Each row below holds a small network's activations on one input, seen along a few directions.
In each table, some parts of the input vary, and every possible input appears once, in random order.
A made-up example of a description, with smaller parts first: one of 4 places along a line, together with either a single point or (one of 2 separate values, together with one of 5 places around a ring) or one of 11 places along a line.
Shared parts are said once, and a part with two or three values counts as separate values.
In the rows, 128 means zero.

Other details of the inputs shift rows strongly along three fixed directions, in all tables alike. That doesn't count.

A family of inputs:
r1: [137 163 122 144 138 141 115 136 165 122 121 126 124]
r2: [ 95  60 135  65 116 110 103 104  93 144 140  87  72]
r3: [151  70 121 115  71 106 206  58 109  72 168 159 251]
r4: [103  74 133  72 105 115 104 102  81 154 153  89  67]
r5: [146 163 125 155 143 140 119 140 145 122 136 134 115]
r6: [124 166 119 141 154 145 112 124 125 117 108 145 130]
r7: [113  63 129  91  98 104 124 113  88 155 154  93  53]
r8: [181 100 141 152  83  89 187  26 138  65 181 126 225]
r9: [139 125 145 156 135 132 163 134 137 109 144 140 144]
r10: [142 158 130 161 149 129 111 134 157 134 110 125 127]
r11: [133 152 141 164 150 138 112 133 156 131 115 125 126]
r12: [130 161 132 138 156 133 106 141 151 115 127 136 133]
r13: [ 97  92 106 114  84 164 171 231  74 187  86 160 181]
r14: [141 156 133 151 157 132 118 148 160 121 137 133 115]
r15: [ 79  71 123  72 114 100 104  93  91 154 135  91  70]
r16: [121 169 128 144 145 137 108 135 153 121 126 131 131]
r17: [154 166 119 151 144 140 122 138 147 129 129 139 113]
r18: [141 166 123 154 146 133 125 134 166 129 132 133 116]
r19: [161 165 127 154 145 130 112 138 136 131 105 126 131]
r20: [119 110 129  77 120  85  81  72 128 132 158  71  52]
r21: [148  75 130 124  65 129 208  53  89  72 171 154 244]
r22: [158 172 121 147 142 134 123 141 145 128 125 133 117]
r23: [117 171 113 139 156 130 113 125 143 122 105 140 131]
r24: [148 155 132 161 146 136 105 139 136 126 115 127 127]
r25: [ 80  86 107 103 103 153 167 227  77 181  74 166 193]
r26: [101  94 133 112 128 141 105 185  82 195  93 108  80]
r27: [ 97  88 110 114  85 172 175 225  76 190  83 163 180]
r28: [113  78 115  66  99 101 101 102  87 157 148  94  70]
r29: [136 152 144 144 156 151 113 141 158 112 127 125 118]
r30: [115 161 124 141 147 150 112 131 152 120 107 134 132]
r31: [162  81 127 134  59 100 226  63 120  88 187 148 239]
r32: [125 154 128 135 158 147 110 137 150 113 108 140 133]
r33: [132 152 148 166 154 141 114 130 151 127 119 120 126]
r34: [122 135 110  98 127 128 100 142 108 147 101 115  99]
r35: [124 169 116 141 152 137 108 130 124 114 111 142 133]
r36: [138 155 133 142 151 140 106 148 161 111 126 126 122]
r37: [133  87 131  79 123  94  83  83 137 124 162  74  47]
r38: [181  91 144 156  84 110 181  29 123  65 185 137 216]
r39: [124 168 161 151 135 142 112 115 161 111 102 168 128]
r40: [136 169 123 141 142 142 107 135 136 117 126 136 131]
r41: [110  99 105 122  88 142 193 230  68 192  83 162 169]
r42: [123  96 131 142 109 136 188 170 113 140 126 160 174]
r43: [ 84  91 111 125  93 152 186 233  88 201  96 162 176]
r44: [120  97 127  82 123 110  75  64 114 119 151  80  48]
r45: [140 153 145 154 163 143 125 138 158 119 139 132 110]
r46: [118  59 124  75 109  92 119 118 106 162 157  93  63]
r47: [126 164 116 134 166 126 112 131 140 116 106 146 134]
r48: [140 156 135 159 156 126 124 151 157 113 132 133 110]
r49: [142 146 144 158 161 136 109 142 153 127 113 131 128]
r50: [132 172 109 137 152 135 112 125 126 119 106 146 131]
r51: [ 82  89 121 126  98 163 192 229  85 203  96 161 171]
r52: [128 160 140 150 145 154 117 135 161 117 126 121 120]
r53: [119 102 125  71 141  75  79  68 116 121 145  79  52]
r54: [145 163 128 163 142 134 124 142 142 113 132 133 109]
r55: [121 176 116 136 152 124 116 126 141 120 102 135 137]
r56: [128 172 117 134 143 134 113 130 151 118 103 129 138]
r57: [122  68 119  87  95  94 123 113  89 156 152  92  55]
r58: [120  51 158 109  54 121 210 108  87 115 130 197 237]
r59: [108 166 131 145 160 143 116 124 138 118 111 135 129]
r60: [139 168 157 149 131 147 111 115 143 109 102 174 126]
r61: [137 163 125 133 156 131 109 137 152 120 122 140 130]
r62: [ 97  64 141  67 117 106 105 109  94 152 154  88  70]
r63: [153 157 135 150 159 122 111 147 150 130 104 126 133]
r64: [117  91 137  90 115 108  86  76 140 127 163  70  47]
r65: [ 98  65 129  93  97  91 123 119 103 155 157  84  57]
r66: [115 161 132 142 150 152 114 129 148 116 111 129 130]
r67: [159 105 135 106 109  98 130  72 143  90 168 102 131]
r68: [173 102 134 157  80  92 204  29 146  54 201 139 205]
r69: [128 171 121 140 146 135 112 130 155 125 121 135 130]
r70: [122  89 142 106 124  85  76  74 130 134 158  63  50]
r71: [130 163 143 168 152 140 131 134 159 116 134 126 103]
r72: [105  73 125  70 101 111 101 102  86 156 150  93  69]
r73: [141 146 152 160 165 139 112 137 148 121 119 126 129]
r74: [ 82  72 134  63 140 100  81 107  88 155 133  80  36]
r75: [116 164 121 142 146 141 107 134 151 115 110 130 134]
r76: [143 173 128 159 144 122 131 139 161 119 123 125 112]
r77: [141 149 140 157 160 128 104 147 150 124 115 127 129]
r78: [132 162 136 167 147 137 130 135 164 118 131 131 107]
r79: [147 159 129 155 157 125 127 148 159 118 126 137 110]
r80: [152 114 134 102 117  90 127  61 135  91 170 110 137]
r81: [111  88 107 125  94 149 170 223  67 205  72 161 182]
r82: [167  98 142 153  84 108 197  24 150  61 209 138 205]
r83: [141 152 137 152 159 140 123 141 163 123 136 137 113]
r84: [124 166 115 137 145 139 111 128 153 119 106 134 133]
r85: [162 123 145 137 120 112 149  39 154  57 187 135 183]
r86: [119 161 123 138 165 128 109 137 138 111 111 142 136]
r87: [170 116 120 128  87  96 186  21 109  51 174 147 227]
r88: [105  80 115 121 108 141 170 229  80 202  73 162 187]
r89: [115  64 127  84  99 111 118 110  92 163 159  94  59]
r90: [109 169 120 144 155 132 109 131 141 118 110 136 133]
r91: [152 166 131 152 156 119 127 149 158 116 122 131 112]
r92: [ 91  94 103  94 102 145 172 226  76 187  64 165 194]
r93: [141 170 124 141 138 137 116 140 163 122 115 121 126]
r94: [151 164 117 142 136 147 111 139 147 121 119 132 121]
r95: [132 165 117 139 142 146 105 133 134 111 112 135 133]
r96: [120 166 132 144 147 145 113 130 155 124 123 135 130]
r97: [ 77  97 109 111 105 163 175 211  49 185  74 171 185]
r98: [137 151 136 142 152 149 112 144 162 116 123 131 122]
r99: [146 162 137 157 149 151 124 131 144 121 139 132 109]
r100: [118 158 127 138 168 137 113 132 140 114 108 146 135]
r101: [116  83 118  62  98  96 102 106  84 158 143  88  72]
r102: [155 170 120 138 135 142 113 142 146 120 114 127 125]
r103: [140 167 111 135 143 144 108 128 136 116 107 139 130]
r104: [101  94 125 102 105 155 133 184  86 175 107 123 113]
r105: [115  62 119  84  92 107 166 166  87 176 131 125 134]
r106: [129 162 129 149 139 143 111 141 164 117 125 122 124]
r107: [111  64 137  94 101 108 127 114  82 153 157  89  52]
r108: [137  78 141 129  66 118 213  53 108  80 187 149 244]
Each input here is: one of 3 separate values, together with either a single point or (one of 5 places along a line, together with either a single point or one of 6 places along a line).
Question: The inputs of r77 and r24 match in every part but the choice among 3 separate values. If r74 is changed in the same way as r77 into r24, which row does it become?
Answer: r97
Question: The inputs of r22 and r105 match in every part but the choice among 3 separate values. If r5 is changed in the same way as r22 into r105, which row does it become?
Answer: r14
Question: The inputs of r8 and r19 match in every part but the choice among 3 separate values. If r30 is changed in the same way as r8 into r19, which row does it become?
Answer: r44
Question: Start at r57 and move only the place on the line of 6, one step at a time. The first step leads to r17. Which rows follow, in order?
Answer: r94, r28, r103, r50
Question: Which other rows does r23 become when the choice among 3 separate values takes its other values? List them by row number.
Answer: r47, r50
Question: Which other rows does r64 become when the choice among 3 separate values takes its other values? List them by row number.
Answer: r27, r98
Question: Which other rows does r52 become when the place on the line of 5 takes its other values? List them by row number.
Answer: r1, r64, r93, r106
Question: Which other rows does r4 become when the place on the line of 6 takes its other values? List them by row number.
Answer: r21, r97, r99, r104, r107
Question: Which other rows does r91 become when the place on the line of 5 takes its other values? List them by row number.
Answer: r9, r42, r48, r79

A family of inputs:
r109: [105 147 114 133 110 153 156 155 120 136  92 171 198]
r110: [121 107 122 105 105 128 147 102 110 113 141 139 180]
r111: [141 140 196 183 175 131 108  59 203  60 169 119 114]
r112: [106 161 113 105 174 141  57 146 128 145  84 119  83]
r113: [128 109 122 130  99 124 162  95 115 116 147 128 170]
r114: [106 141 111 123 124 138 144 156 100 125  77 176 207]
r115: [158  88 131 128 100 110 171 120 132 126 150 132 168]
r116: [164 159 136 139 155 117  96  75 165  88 149 102 114]
r117: [132 173 133 122 152 120  90  70 161  84 141 127 118]
r118: [144  93 125 135 110 109 170 111 116 125 154 135 169]
r119: [156 194 142 176 160 162 113 146 156 114 120 155 128]
r120: [136  96 130 137 105 114 174 121 118 123 166 137 169]
r121: [172  91 148 106 122  62  91  30 159  89 192  58  46]
r122: [142 123 130 150 111 141 179 185 138 144 126 160 189]
r123: [109 165 120 115 174 128  78 146 137 153  93 117  70]
r124: [143 136 131 160 114 154 167 172  98 138  93 175 187]
r125: [109  45 121  47  84  76 119  27  79 108 164 104 129]
r126: [ 82  43 113  55  83 115 106 121  70 179 131  80  76]
r127: [130 150 130 137 151 136 103 182 163 151 119 113  54]
r128: [115 143 121 136 126 143 168 159 117 136 111 167 195]
r129: [135 101 126 132  97 124 180 118 119 111 161 132 162]
r130: [128 111 124 119 111 103 158  94 108 110 129 137 172]
r131: [106  93 118 121 120 119 147 195  92 184 100 129 122]
r132: [ 81  39 112  50  85 117 119 128  66 169 135  86  72]
r133: [133 174 129 127 147 127 102  71 164  74 141 127 108]
r134: [119 162 127 132 153 143  81 162 147 154 107  99  71]
r135: [118 157 125 150 158 134  94 169 150 161 118 110  63]
r136: [148  79 131 119  88  91 182  21 120  67 210 113 152]
r137: [148 188 129 184 165 146 132 152 174 106 135 143 119]
r138: [163 194 137 176 166 159 111 137 153 113 108 156 131]
r139: [133 135 129 160 106 170 183 184 107 139 109 180 179]
r140: [126 158 128 126 163 128  75 160 139 146  95  98  71]
r141: [135 139 130 167 103 168 172 173 111 147 106 174 187]
r142: [144 166 126 130 159 115  80  64 147  72 128 117 124]
r143: [ 61  55 116  50 108 128  98 225  61 238  93  87  48]
r144: [131 152 132 142 146 134  93 175 165 161 116 107  61]
Question: What do these inputs look like to the network?
Answer: either a single point or (one of 5 places along a line, together with either a single point or one of 6 places along a line)
Question: Which other rows does r130 become when the place on the line of 5 takes its other values? List them by row number.
Answer: r113, r123, r128, r136

A family of inputs:
r145: [155 123 145 153 120 154 125 155 117 147 119 133 121]
r146: [113 124  93  77  92 124 116  83  93 125 156 103  79]
r147: [124 103 119 108  87 133 137 101 112 135 182  98  56]
r148: [103 125 153 142 143 148 118 135 116 132 102 145 131]
r149: [168 135 117 129 114  92 155  56 122  75 154 145 179]
r150: [156 154 130 166 145 123 143 148 173 124 143 122 140]
r151: [155 153 132 169 152 120 148 148 161 116 142 131 132]
r152: [ 74 116 125 140 139 156 182 223 110 164  76 182 207]
r153: [ 95 147 141 122 182 123  74 134 172 134 118 100  73]
r154: [ 83 170 130 123 151 167  85 121 144 122 133 121  54]
r155: [ 99 146 145 114 167 135  66 135 179 130 114  99  75]
r156: [148 173 103 135 150 113 119 125 157 112 118 127 161]
r157: [161 156 138 171 145 126 147 140 151 118 137 146 125]
r158: [161 104 125 111  92 120 134  72  89 105 135 132 175]
r159: [126  81 161 123 102 138 138  72 104 100 145 139 171]
r160: [159 172 121 151 142 131 112 110 123 107 103 143 148]
r161: [120  60 138 110  95 119 134 159  75 185 124 108  77]
r162: [117 104 120 126 104 147 159 230 127 189 100 135 150]
r163: [117 155 150 152 162 134 127 116 151 102 122 157 141]
r164: [107  83  97  71 114  85 125 137  83 160 120 104 108]
r165: [147 105 107  95  90 100 144  89 128 106 145 117 184]
Question: What do these inputs look like to the network?
Answer: one of 3 separate values, together with either a single point or one of 6 places along a line
Question: The inputs of r165 and r162 match in every part but the choice among 3 separate values. If r149 is changed in the same way as r165 into r162, which row does it become?
Answer: r157
Question: Start at r155 and move only the place on the line of 6, one step at a time. The first step leads to r153. Which rows follow, in order?
Answer: r152, r163, r148, r159
